Each row below holds a small network's activations on one input, seen along a few directions.
In each table, some parts of the input vary, and every possible input appears once, in random order.
A made-up example of a description, with smaller parts first: one of 2 separate values, together with either a single point or one of 9 places around a ring or (one of 6 places along a line, together with one of 8 places around a ring).
Shared parts are said once, and a part with two or three values counts as separate values.

Other details of the inputs shift rows strongly along two fixed directions, in all tables alike. That doesn't count.

Rows:
x1: 26, 21, 47, 1, 6, -24, -43, 21, -3, 12, -19
x2: -23, -64, -9, -17, -61, 9, 23, 6, 56, -19, 50
x3: 35, -2, -25, -38, 59, 25, -33, -24, -45, 25, -66
x4: -5, 72, 41, 32, -42, 24, -32, 40, 9, -20, 21
x5: -40, -34, -5, 42, -24, -37, 45, 20, -11, -27, 16
x6: 3, 78, 11, 31, -56, 21, -9, 34, 43, 5, 13
x7: -9, 54, 28, 63, -43, -2, -19, 25, 29, -29, -34
x8: 39, 62, 18, -96, 59, -6, -28, -49, -55, 25, -39
x9: -16, -92, -35, -14, -18, 22, 6, -2, 9, -51, 38
x10: 32, -31, 24, -119, 34, 20, -30, -65, -14, -2, -33
x11: -39, -56, -43, -15, -17, -10, 67, 0, -31, 34, 58
x12: -4, 42, 36, 30, -77, -6, -30, 9, 89, -95, 3
x13: 0, 38, 44, 17, -14, 9, -42, 35, 6, 2, -15
x14: 29, 2, 19, -84, 66, -20, -12, -30, -56, 34, -40
x15: 45, -12, 1, -38, 84, -8, -10, -58, -13, 61, -54
x16: -48, -65, -31, 24, -25, 26, 64, -21, -58, 5, 16
x17: 31, 116, -2, 19, -3, -10, -54, 30, 22, -53, -3
x18: 13, 123, 25, 23, -27, -27, -24, 0, 25, -51, -22
x19: 2, 72, 4, 21, 15, -7, -4, -4, 33, -11, 24
x20: -27, -85, -13, -8, -6, 22, 29, -28, 44, -22, 51
x21: -24, -46, -47, 30, -9, 39, 22, 17, -47, -7, 35
x22: -58, -96, -24, 61, 1, 24, 54, 16, -4, 29, 50
x23: 43, 0, -29, -65, 80, -14, -16, -30, -52, 13, -52
x24: -11, 1, 2, 30, 24, -22, 18, 13, 27, 2, 25
x25: 54, -14, -18, -36, 64, -10, -35, -25, -41, 25, -60
x26: -16, -29, -15, -4, -11, -29, 38, 24, 4, 27, 25
x27: -53, -95, -30, 33, -40, 12, 56, 34, -10, 46, 42
x28: 27, 9, 17, 2, 13, -30, -10, -25, -13, 7, -62
x29: -21, -32, -25, 11, 24, 42, 39, -28, -21, 33, 25
x30: 16, 59, 33, 64, -59, -35, -32, 65, 77, 1, 8
Each input here is: one of 5 separate values, together with either a single point or one of 5 places around a ring.
Question: A walk changes only the place on the ring of 5. It starts at x5 and steps to x28. List the rest of the walk in order.
Answer: x7, x16, x18

Rows:
x31: 6, 43, 14, 17, 5, 27, -27, 6, -11, -11, -13
x32: -28, -114, -34, -50, 14, 40, 43, -52, -58, 8, 29
x33: 47, 37, 14, -27, 48, 5, -33, -33, -9, 29, -87
x34: -15, 26, 15, 34, -67, -7, -19, 36, 32, -70, 24
x35: 21, 45, 17, 0, 2, -28, -17, 18, -2, 6, -1
x36: 31, 68, 19, -42, 40, 7, -16, -36, -17, 55, -63
x37: -49, -101, -15, 82, -38, -23, 36, 60, 11, 0, 78
x38: -3, -21, 10, 13, 3, -19, -10, 22, 38, -8, 12
x39: -9, 1, -5, 5, 7, -12, 31, -14, -12, 37, 12
x40: -19, -3, -3, -13, 10, -7, 34, -18, 5, 22, 14
x41: -62, -99, -21, 76, -39, -13, 58, 40, 25, -28, 68
x42: -14, -116, -41, -6, 38, -7, 57, -37, -54, 40, 1
x43: -45, -24, -14, 47, -39, -19, 24, 40, 1, -56, 48
x44: -35, -20, -16, 65, -42, -24, 21, 43, -16, -40, 46
x45: 50, 29, 22, -40, 52, 0, -51, -16, -6, 41, -74
x46: -35, -101, -44, -20, 24, 7, 48, -17, -103, 25, -3
x47: -11, 17, -17, 29, -14, 27, 4, 23, -2, 10, 8
x48: 46, 46, 18, -67, 52, -3, -32, -23, -44, 46, -66
x49: 16, 88, 16, 21, -55, 22, -41, 25, 75, -43, 8
x50: 12, 90, 40, 22, -28, -30, -36, 50, 57, -39, 13
x51: 22, 60, 40, 36, -48, -4, -45, 21, 87, -51, -16
x52: 57, 5, 21, -86, 42, 3, -49, -50, 14, 23, -66
x53: 12, -10, -14, -59, 57, 21, 3, -56, -35, 3, -19
x54: 6, -36, -50, -36, 42, 18, 33, -42, -51, 45, -5
x55: 21, 73, 34, -25, -20, 3, -23, -19, 47, 1, -20
x56: -35, -20, -9, 69, -31, 8, 18, 32, -3, -32, 64
x57: 10, 101, 8, 34, -28, 7, -30, 33, 72, -41, 10
x58: 4, -62, -7, -78, 16, 2, 19, -34, -42, 28, -1
Question: Changing only one part turns x55 into x36. The same change can be made to x58. Which row results?
Answer: x48
Question: What is each input in this table made of?
Answer: one of 4 places along a line, together with either one of 2 separate values or one of 5 places around a ring
Question: Which other rows agree with x35 in the place on the line of 4? List them by row number.
Answer: x37, x39, x42, x44, x54, x56
Question: Change only the choice among 2 separate values in x51. List by row number the other rows that result.
Answer: x52
Question: Change only the place on the ring of 5 in x40. List by row number the other rows that result.
Answer: x43, x50, x53, x57
